These are the activations of a small neural network, seen along a few directions. Each row is one input.
In each table, some parts of the input vary, and every possible input appears once, in random order.
A made-up example of a description, with smaller parts first: one of 8 places around a ring, together with either a single point or one of 11 places along a line or (one of 2 separate values, together with one of 6 places along a line).
Shared parts are said once, and a part with two or three values counts as separate values.

Other details of the inputs shift rows strongly along three fixed directions, in all tables alike. That doesn't count.

A family of inputs:
R1: [  8  -1   0   4  11   5  -1  -6   7   1 -11  -4]
R2: [ 24   6 -16  -2  -8  22 -10   2  33   5 -10 -18]
R3: [ -9   0 -14 -36  -2   7  -8  -2  11   4  15  26]
R4: [ 21  -9 -13   7 -12  21 -14  -5  34   7 -14  -3]
R5: [-23   3 -15 -24   0   0   3  -9  14  -1   9  22]
R6: [  5  28   5  27  -3 -11  -2  -5 -19   4  -8 -11]
R7: [ 25  13  -6  19 -17   8 -17   6  19   4  -6  -9]
R8: [  8   4   7  30  -5  -8   9   6 -26  -3  -3 -18]
R9: [-34   6 -17 -27   3  -5  -2 -11   7   0  15  24]
R10: [-21 -18  34  -6  26 -10  19  15 -26  -6 -12 -17]
R11: [ 32   2 -13  17 -22   6 -11 -17   7   2  -1 -10]
R12: [-12  22 -19  -7  -3  -2 -12 -14   8  13  -1  10]
R13: [  1   2  32  25  22 -18   7  -2 -34  -3  -3 -22]
R14: [ -3   4 -13   3  -5  -2   2  -2  -2   5   2   6]
R15: [-17  18 -12  -1 -10  -3 -18  -9   3  14   3  14]
R16: [-28  22  -8 -12  15 -23  -5  -2 -23   5  26  37]
R17: [ 14  13  19  18  -4 -17   3   8 -34 -11   5  -4]
R18: [-20 -28  26 -20  25  -2  18  16  -9  -5 -15 -15]
R19: [ 12  -5  27  18  -5  -9  17  10 -32 -10  -9 -14]
R20: [  9 -11  -6   4  -5   8  11   6   7   1  -9  -6]
R21: [  5  12  20  38   0 -14  -9  -6 -28   3   2 -12]
R22: [  4  11  -1  23  -5  -9   7   1 -20   2   0  -4]
R23: [ 19  -3  15  22  -6  -7   3  -6 -25  -7   0 -13]
R24: [-16  -8  10 -13   1 -10   5   2 -24  -4   3   4]
R25: [ 19   4 -20  13 -14   8  -8 -19  23  -3   4  -7]
R26: [  6  13   4  18  -2  -3  -1   0  -8   2 -13 -21]
R27: [-23  38  -7  16  -9 -19 -22 -15 -22  15  13  18]
R28: [ 30  12 -13  10 -24  11 -12  -2   6  -1   3 -12]
R29: [ 12  -3   1   0  -2   7   5   9  15 -13   2  -9]
R30: [ -5  35  -7  13  -8 -11 -25  -5  -7  11  15  15]
R31: [ 6 -6 -1  3 -7  7 12  2 13 -9 -7 -7]
R32: [ 31   7 -11  21 -20   6  -9 -13   1  -2  -5  -6]
R33: [ -7  32 -11  13  -7 -19 -17 -26 -29   6  20  25]
R34: [-18 -28  -4 -33   3  15  -2   8  29   8 -10   8]
R35: [ 22 -11 -11   7 -13  18 -15  -8  34  10 -10  -9]
R36: [-42  -9 -16 -39  15  -6   3  -4  -1  10  15  34]
R37: [  0  17 -24  -4  -3  -3 -10  -3   7   7  15  21]
R38: [ -8 -13  12  -2  15  -3  13  -2  -6 -14   3   5]
R39: [-15 -19   4 -19   6   4  15   5  10 -10  -2   1]
R40: [ 12   6  33  22  16 -12   9  17 -25 -10  -8 -25]
R41: [-23  -5 -23 -23   2   0  -2  -4   6   9   8  19]
R42: [  8  17  -5  22 -18   1 -12  -4   4   9  -8  -3]
R43: [  7  -7  29  30  10 -11  15   1 -28 -18   2 -22]
R44: [ 27  20 -11  15 -10   8 -12   1  18   3  -8 -17]
R45: [ -1 -15  24   5  13  -1  14  13 -12  -5 -18 -28]
R46: [-32  31   1  -6   8 -16 -21  -5 -21  13  26  29]
R47: [ -7 -45   4 -28  23  12  18   8  15  -2  -4  10]
R48: [ -1   0  23  26   8 -16  20  12 -40  -6  -2 -11]
R49: [ 29  13 -19  22 -16   7  -8   4  10   1   2 -12]
R50: [-10 -10   5 -23  13  -1  10  10  11 -13   7  14]
R51: [ -5  33 -14  16   4 -11 -18 -24  -9  11   7  10]
R52: [-24  22  -5 -13   8 -13  -5  -5  -9  -4  26  23]
R53: [-35  18  -4 -19   1 -22  -7 -13 -32   6  20  32]
R54: [ 22   8  -7  29 -15   9 -18 -10  13   7  -8 -10]
R55: [ -6 -32  -6 -20   4  11  12  12  14  -1  -8  -6]
R56: [-14  -1 -22 -29   7   8  -4   0  14   8  17  23]
R57: [-30  11 -14 -12   6 -13  -2  -8 -16   9  15  25]
R58: [ 15 -18 -15 -23  -5  21   4   8  48 -10  -5   1]
R59: [ -4 -11  15 -12   1  -5  15   6 -15  -5  -4   9]
R60: [ 13 -11  13   9  13   2   4  -4   2   1 -11 -20]
R61: [ -9 -22  31  -5  26  -8  23  26 -27 -11   6  -7]
R62: [  3   0 -12   2 -17  11 -14  -1  21  10 -10  -6]
R63: [-26  15  -4 -12  20 -14  -9 -20  -9  11  11  23]
R64: [ 23   2 -18   1 -16  20  -5   2  33  -8   1 -13]
R65: [  8 -23  21  -2  -2   1  17  13 -14 -10 -13 -16]
R66: [ 13  -5 -23   0 -21  17  -4  -4  33  -6  -8 -17]
R67: [ 17   7   2   3 -10  -3  -3   5  -6  -6   3   2]
R68: [ 27 -12 -24   8 -11  16  -5 -10  28   6  -3  -8]
R69: [ 12 -32  -7 -44  -2  22   6  13  38  -4  -5  11]
R70: [  0 -40  -2 -32   8  23  -2   1  45   9 -10   6]
R71: [  0   1  -1  -3   2   4   3   1   9   4 -14  -8]
R72: [ -2  25 -22  20  -3 -10 -13 -19 -15   8  15  18]
R73: [  8  -8  26  28  10  -8  15   2 -22 -19  -1 -20]
R74: [  4  -9  19  12  -2   3   6  12  -2   1 -15 -10]
R75: [ -9  10  25   3  23 -18   7  12 -25  -5   0  -1]
R76: [-25 -46  30 -29  24   2  32  21  -3 -19  -8  -9]
R77: [-25 -13 -10 -48   3   1   4  -5   9   6   5  36]
R78: [-11  49  -8  21  -9 -18 -30 -10 -20  13  22  16]
R79: [ 20   8   7  11 -11  -2  -2   6 -14  -7   4 -10]
R80: [ 2  0 -3 -7  0  8  2  4 11 -9  9 -4]
R81: [ 11  -9   3  -1 -14   4   6   3  -3  -4  -8  -7]
R82: [ 30 -14 -17  -3 -19  17  -7 -13  27   2  -6  -6]
R83: [  1   5  38  24  11 -17   3  19 -32  -7  -1 -10]
R84: [ -6  26 -17 -10   3   2 -17  -8  10  11   9   9]
R85: [-12 -19  16 -14  11   1  23  10   2 -13  -5   2]
R86: [ 11   3   2  13 -17  -4  -1  -1 -18  -4  -4 -15]
R87: [-27 -13 -10 -36  17  -1   2 -16  18   0  17  28]
R88: [-13  17 -14  -3 -10   0 -16  -9  10  15   1  19]
R89: [-33  31  -1 -17  22 -19 -11  -7 -19   9  21  27]
R90: [ 12  24  -9  30 -24   0 -18  -7   3  10  -6  -9]
R91: [ 15 -16  -5   9   2   5   4  -4   6   2   0 -10]
R92: [ 24  -3 -21   3 -13  19  -4   6  24   2   0 -11]
R93: [  5 -11  24   6  12   1  18  13  -6  -5 -22 -19]
R94: [ 21  13  -7  18 -18  13 -19   3  16   6  -2 -15]
R95: [ -8 -49  14 -25  27   8  23  10   6  -3  -4   4]
R96: [-12  -7  12 -14   3  -8  12   3 -18  -3   0  13]
R97: [ 17  -3 -20   1 -20  18   3  -4  35  -5 -10  -9]
R98: [-22 -38  13 -34  12  11   7  16  17   2 -12   2]
R99: [  4 -14  23   3  13   2  18  13  -4  -4 -21 -21]
R100: [  3  -8  10   9  -3   1  14   6  -2 -13  -6 -17]
Description of these inputs: one of 5 separate values, together with either one of 5 places along a line or one of 6 places along a line or one of 9 places along a line.
- The inputs of R88 and R20 match in every part but the choice among 5 separate values. If R90 is changed in the same way as R88 into R20, which row does it become? => R14
- The inputs of R24 and R98 match in every part but the choice among 5 separate values. If R65 is changed in the same way as R24 into R98, which row does it become? => R15
- The inputs of R30 and R44 match in every part but the choice among 5 separate values. If R46 is changed in the same way as R30 into R44, which row does it become? => R84
- Change only the choice among 5 separate values in R85. List by row number the other rows that result. => R48, R59, R74, R93
- Change only the place on the line of 9 in R45. List by row number the other rows that result. => R6, R10, R12, R18, R26, R71, R93, R99
- Change only the choice among 5 separate values in R61. List by row number the other rows that result. => R52, R78, R79, R89

A family of inputs:
R101: [-14 -27   4 -28  17   4  21  -7  -8 -11   4   7]
R102: [ -3  -1   8  26 -14 -14  -8  -6 -21   2   6  -5]
R103: [ 20  18  10  16  -6  -5  -5  14 -17  -2   8 -18]
R104: [-27 -20  15 -23   1  -6  11  12  -8  -4  -6  18]
R105: [ 12 -13  -6 -24   1  14  -4  -4   5   5   2  11]
R106: [-28 -24  23 -26  32  -9  28  18 -19 -23  10   1]
R107: [  1  20 -31 -22 -13  13 -10 -17  43  14   1  30]
R108: [-20  30 -17 -12   7  -7 -23 -12  15   1  25  35]
R109: [  1 -14  -8 -19   1  11  14   6  22 -12   4 -11]
R110: [ 28  -9 -10   4  -8   5  -9  -2   8   7  -1  -6]
R111: [ 31 -16  -5   9 -11  22   1   9  34   0 -43 -33]
R112: [-22 -12  13 -25  21   0  11   7   0   5 -20   5]
R113: [-6  4  7 -5 14 -1 -6  5 12 -9  9  8]
R114: [-23   5   7  -3  18 -18  10   5 -25 -18  18   3]
R115: [ 34 -30  -9   3 -11  26  16  -4  22 -14 -17 -29]
R116: [ -9  49 -34   2 -18  -3 -22 -25  11  27  -3  13]
R117: [ -3 -12  20  18  15 -12   3  -1 -15   6 -12 -21]
R118: [ -3  10 -23  -3  -1  -4 -18 -26  27  12  14  29]
R119: [ 19 -26  -3   6   0  14  -3  -2  30   8 -24 -28]
R120: [  9  -1  10  24 -17   3  -7  15  -2 -12  -3 -22]
R121: [-20  17 -10 -10   8  -3 -16  -2   9   8   3   4]
R122: [ 25  23  -5  40 -44   0  -8  -3  -4   2 -12 -22]
R123: [  3 -44  19 -32  21  23  15   3  25  -8 -10   7]
R124: [-40   9  25  -6  32 -21  -2   9 -30   0   7   3]
R125: [-19  -7  32   4   2 -10   9  19 -24  -9   9 -10]
R126: [  9  -8   0   0 -26  11   7   7  12   2 -15  -9]
R127: [  4  26 -30  -4 -14  16 -21  -9  37  18  -1  -8]
R128: [ 23 -27  -3   0 -25  27  -2  20  39 -11 -15 -26]
R129: [  4  -5 -28  -6   1  14  -4  12  16  19   8  21]
R130: [  9  -8  -8 -29   3  14  -6  15  21   0   4   5]
R131: [ 11   9 -10  -8  -2   3 -15  11   5  -1   8   4]
R132: [ 10   4   1  29  -1 -14   9 -13 -27 -11   8 -17]
R133: [-12  35 -34   5 -33  -7 -28 -18   4  11   6  28]
R134: [ 40   4 -12   6 -21  11  -4   9  12   1 -17 -10]
R135: [ 18  36   6  23 -13 -16  -2   2 -37   7   4  -4]
R136: [ -5  -2  25  39  24 -10  17  17 -30  -2   7   0]
R137: [-27 -13  19  -8  29 -12   4  -4 -18   9  -2   2]
R138: [ -1 -30  21 -23  18   8  20  15  19 -11 -17   9]
R139: [-17  12 -27 -23  -2  -4   6 -14   4  -2   6  25]
R140: [ 22  36   3  28 -13  -8 -12   7 -24   1  14 -17]
R141: [ -1   8 -27 -13  -6  17 -21 -25  24  18  -9   6]
R142: [-17  -3  31  14  24 -15   5  -3 -39   2  -5 -13]
R143: [  8   3  -4   4   0  12 -10   7  22   2 -14 -24]
R144: [-16  12   3  45  -9 -13   0  10 -36   7  13   4]
R145: [ 18 -12   6  -3   4  18   0  12  35 -12  -5 -11]
R146: [ 10   9  25  31   8  -9   1 -10 -29  -8   4  -7]
R147: [ -9 -33  -9 -25  12   1  17  -6  13  -6   4   7]
R148: [ -4  -8  28   9  -7   0   9  20 -13  -9   2 -22]
R149: [ 26 -14   9  -8  -3   9  11  20   0  -4 -18 -10]
R150: [ -7   6 -39 -28  -9   5   2 -14  25  -1   0  24]
R151: [ -6 -32  18   6  -3  -5   7   6  -8  -2  -2  -6]
R152: [-22  26 -21   0   2 -18  -6 -32 -27   2  27  25]
R153: [ 26  -4 -15   5 -20  12  17  -1  19  -8 -17 -21]
R154: [ 10  32  12  42  -6  -8  -9   2 -17   4  -5 -39]
R155: [ 27  -8  -6   8 -12  18  16  11  21 -14  -5 -36]
R156: [ -7  20 -27  14 -26  -7 -28 -25  -1  12  17  18]
R157: [ 14 -17 -11  25   3  22   5  16  24  15 -22 -25]
R158: [ 11  -6  24   3   9 -11  11  20 -30  -8 -10  -5]
R159: [-17  10  -4 -13   4 -12  20  -6 -18  -3   6  11]
R160: [-14 -14  -5 -35   8  11   7   2  30  14 -22   5]
R161: [-28  -4  31 -19  31 -16  16   6 -21  -8   4  26]
R162: [-19 -20  14 -21  22  -6  22  15 -10 -21   9  -2]
R163: [ 36  19   4  36 -15  -3 -11  -6 -30   1   0 -19]
R164: [ 16  39   3  25 -14 -19  -6  -1 -36   6   4  -2]
R165: [ 12 -29  14   6 -15  15   5   3   2  -5 -12 -17]
R166: [  4   2 -26 -27  -4   9 -18 -14  14  15  12  27]
R167: [-13  26 -24  -6  -5  -5 -17 -14  10  16 -10  14]
R168: [  0  -8  11   6 -13   7  -2  15   3 -10  -1 -14]
R169: [  0 -29   8 -29  17   2   6   6  -1   4   4  13]
R170: [-15   5 -30 -27  -1  -1   4 -12  14  -2   1  25]
R171: [-15  -2   2 -17  16 -20  -5  -6 -21  10  18  27]
R172: [ -6 -24  -3 -14 -11  12  -5  -5  13   3  -1   8]
R173: [  6   8  25  15   6  -9  12   3 -13  -6  -5  -4]
R174: [-26 -21 -12 -11  23   0  25  10  -5   0  11  17]
R175: [ -3  37 -21  19  -6 -13 -26 -33   0  11  22  25]
R176: [ -6 -13   5 -15  16   6   0 -11  14   0   6  20]
R177: [-13  49 -10  17  -2 -25 -20 -21 -18   4  15  31]
R178: [-16 -11   3  -1  14 -19  14 -10 -22  -7  12   5]
R179: [-10 -10 -20 -24 -19  17 -14 -17  20   8   4  20]
R180: [ 14   6  19  15   4   5   4  11   6  -9   3 -18]
R181: [-19  18  12  -5  15 -11  -3  -1  -4  -3  20  16]
R182: [ -1  11  21  28   9  -9  -4 -10 -34   4  -9 -22]
R183: [ 19   3   3  25 -32   4  -2   6  -3  -5 -17 -18]
R184: [-22 -30  25 -22  34  -9  12  -1   0  -3   8  21]
R185: [ 41   5   1  22 -14   9  -9  19   3  -9  -5 -29]
- What do these inputs look like to the network? => one of 5 separate values, together with either a single point or one of 6 places along a line or (one of 2 separate values, together with one of 5 places along a line)
- The inputs of R185 and R128 match in every part but the choice among 5 separate values. If R110 is changed in the same way as R185 into R128, which row does it become? => R102
- The inputs of R161 and R183 match in every part but the choice among 5 separate values. If R138 is changed in the same way as R161 into R183, which row does it become? => R104
- The inputs of R155 and R140 match in every part but the choice among 5 separate values. If R109 is changed in the same way as R155 into R140, which row does it become? => R103
- A walk changes only the place on the line of 5. It starts at R120 and steps to R128. List the rest of the walk in order. => R168, R125, R148
- Change only the choice among 2 separate values in R133. List by row number the other rows that result. => R120
- Change only the choice among 5 separate values in R130. List by row number the other rows that result. => R106, R143, R145, R168
- Change only the choice among 5 separate values in R105. List by row number the other rows that result. => R101, R123, R141, R179
- Change only the place on the line of 6 in R118. List by row number the other rows that result. => R123, R146, R175, R176, R184

A family of inputs:
R186: [ 10 -21  58   3  15  -2  22  46 -28 -15 -22 -32]
R187: [ 41  13  -7  29  -9  12 -12  -5  26   4 -20 -29]
R188: [-30  -9  -8 -32  12  -9   9 -11  -7   5  15  35]
R189: [-33 -39  27 -36  32  -8  34  13 -24 -11   7  19]
R190: [-25  12  21   0   9 -25  -5  -5 -40  -7  32  31]
R191: [  9 -47  47  15  18  -4  36  18 -35 -17 -18 -30]
R192: [ 23 -22  13  23   2  15  11   4  23  -6 -38 -44]
R193: [  0  -2 -24 -32   5  21 -18 -10  49  16   1  17]
R194: [-11  32 -12  25  -6  -7 -20 -24  -5  12   4  -4]
R195: [-19 -36  18 -43   7  16  14  26  24   1 -24  -2]
R196: [-17  37 -10  14 -10 -14 -18  -7 -12  14   9   7]
R197: [  2 -11 -31 -35   4  27 -18   3  61  16  -3  19]
R198: [  6  49 -23  22 -23 -21 -16 -15 -24  -9  33  11]
R199: [ 16  19  -2  51 -12  -1 -11   0  -4   3 -11 -33]
R200: [ -4 -41 -27 -41  -3  22  -2 -15  43  12 -11  22]
R201: [ 37  23   3  33 -17   6 -13  14   4   3 -10 -28]
R202: [ 33 -12 -11  26 -22  11  -3 -12   7   2 -16 -21]
R203: [-23  28   1   2   6 -28   4  -6 -45  -9  32  24]
R204: [  9   8 -34 -10 -17  11  -1  -9  20  -3   9  13]
R205: [-24  17   1 -14   9 -23   5  -3 -32 -12  31  26]
- What do these inputs look like to the network? => either a single point or one of 9 places along a line or (one of 2 separate values, together with one of 5 places along a line)
- What sort of input is R190? => a single point
- A walk changes only the place on the line of 5. It starts at R187 and steps to R193. List the rest of the walk in order. => R197, R201, R186
